A small network was shown many inputs. Here are its activations along a few directions, one row for each input.
Each table varies a few parts of the input and shows all the possible inputs, shuffled.
Descriptions start from the smaller parts, as in this example, which fits no table here: one of 2 separate values, together with either a single point or one of 9 places around a ring or (one of 6 places along a line, together with one of 8 places around a ring).
Shared parts are said once, and a part with two or three values counts as separate values.

Other details of the inputs vary at random and push rows far along two fixed directions, the same in every table; ignore that.

Table:
row 1: [  0  10 -49  -8   8  18  22   4  11  -6  11  50]
row 2: [ 20  -2  18  -6 -21  16  17  38   8   9   4   4]
row 3: [-17  13 -53   3  25   8   7 -28   0 -21  29  53]
row 4: [-12   0  12  -4  13 -21 -21 -18 -10   7  -6 -30]
row 5: [ 18 -16   8  -2 -15  17  36  19   9 -20   3  17]
row 6: [-15   2   7  -4   7 -15 -20 -15  -4  -1 -15 -33]
row 7: [-14   1   3   8  -2 -10 -15 -19  -4   5 -13 -13]
row 8: [-41  28 -56 -10  32 -22 -39 -41  -7  19  -5   4]
row 9: [-21  14 -55  -1  23   9  11 -25   6 -29  18  48]
row 10: [ -8   9 -60  -1  33   7  14 -22   5 -26  20  50]
row 11: [ -3  -2  28  13  -7 -16 -31 -11  -8  17 -18 -42]
row 12: [ -3  -2  33  -3   6 -21 -27  -3  -8   9 -18 -56]
row 13: [ -9  13  -8  -3   3 -11 -27  -4  -2  22 -25 -30]
row 14: [ 12  -3  46  11 -15  -7 -23  13  -6   8 -15 -56]
row 15: [ 27 -16   5  -4  -7  22  44  25  10 -23  16  31]
row 16: [  4  -5   0   4 -10  13  23   5   1 -16  15  25]
row 17: [ 12  -5  43   5  -5 -11 -18  14  -6   8  -9 -51]
row 18: [-13  14 -56   6  26   6   1 -27   3 -22  10  35]
row 19: [  5  -6  33   9 -16  -8 -17   4  -5   5 -30 -54]
row 20: [ 10 -15  14  -4 -14  12  31  14   3 -15  15  21]
row 21: [ 32 -19  46   5 -21  13  26  35  -1  -3  18  -2]
row 22: [-36  22 -32  -4  20 -27 -50 -38  -8  33 -24 -18]
row 23: [ -6  -1  15   6   8 -19 -26 -16  -7  14 -10 -29]
row 24: [ 16 -17  26  -1 -10   4  21  14   3  -2   7   9]
row 25: [ 39 -11  32  -5 -36  32  41  61  12   2  14  21]
row 26: [ 18  -9  16  -3 -26  13  18  29   7  17   2  17]
row 27: [ 17  -3   7  -6 -20  19  25  32   4   7  15  29]
row 28: [-31   6 -23  -3  19 -20 -21 -40  -4   2 -12  -3]
Description of these inputs: one of 4 places along a line, together with either one of 2 separate values or one of 5 places around a ring.
Q: Changing only the place on the line of 4 turns row 7 into row 9. The same change can be made to row 28. Which row results?
A: row 6
Q: List by row number the other rows that have the place on the line of 4 in common with row 4.
A: row 3, row 8, row 16, row 20, row 21, row 27
Q: Which other rows does row 5 become when the place on the ring of 5 takes its other values? List them by row number.
A: row 10, row 15, row 18, row 19
Q: Which other rows does row 22 become when the choice among 2 separate values takes its other values? List them by row number.
A: row 26

Table:
row 29: [ 6 -2  2  0 -9  9 13 10  3  2 12 23]
row 30: [  1  -9  23   8   8 -13 -10 -13  -7 -13  -5 -30]
row 31: [  9  -6  23  -3 -14   3   6  17   0  10   3  -2]
row 32: [ -9   8   3  -4   3 -12 -24  -3  -6  19 -11 -26]
row 33: [ 12 -14  29  10  -5   2  11   4  -2 -20   6 -13]
row 34: [ 14  -2  14   1 -16  10   5  21   4   3  -5  -9]
row 35: [  0   0  11   1  -3  -8 -13  -1  -2   8 -18 -27]
row 36: [ 11  -6  17  -1 -14   6  10  17   2  -1  -6  -9]
row 37: [  6  -6   1   2 -10  10  16   6   3  -4   9  20]
row 38: [-30  17 -44  -5  30 -15 -23 -37  -3   8   1  18]
row 39: [ -7  11 -38  -7  13   9   8  -5   7 -10   8  31]
row 40: [-13   2   7  -1   1 -15 -21 -12  -6  12 -13 -26]
row 41: [ 9  2 -4 -1 -8 12 12 15  3  3 10 19]
row 42: [ 8 -2 -4  2 -8 12 17 10  4 -9  3 16]
row 43: [11 -1 -4 -3 -4 10 14 16  3  4 10 19]
row 44: [ -5   7   0  -1   4 -11 -23  -4  -1  13 -19 -29]
row 45: [ -8  -2 -21   2  22   2  13 -22   0 -33  19  25]
row 46: [-14   4 -14  -1  11 -11 -13 -20  -3   6  -5  -1]
Q: What do these inputs look like to the network?
A: one of 3 separate values, together with either a single point or one of 5 places around a ring
Q: Changing only the choice among 3 separate values turns row 38 into row 29. The same change can be made to row 46. Which row results?
A: row 37
Q: Which other rows does row 36 become when the choice among 3 separate values takes its other values? List them by row number.
A: row 35, row 42
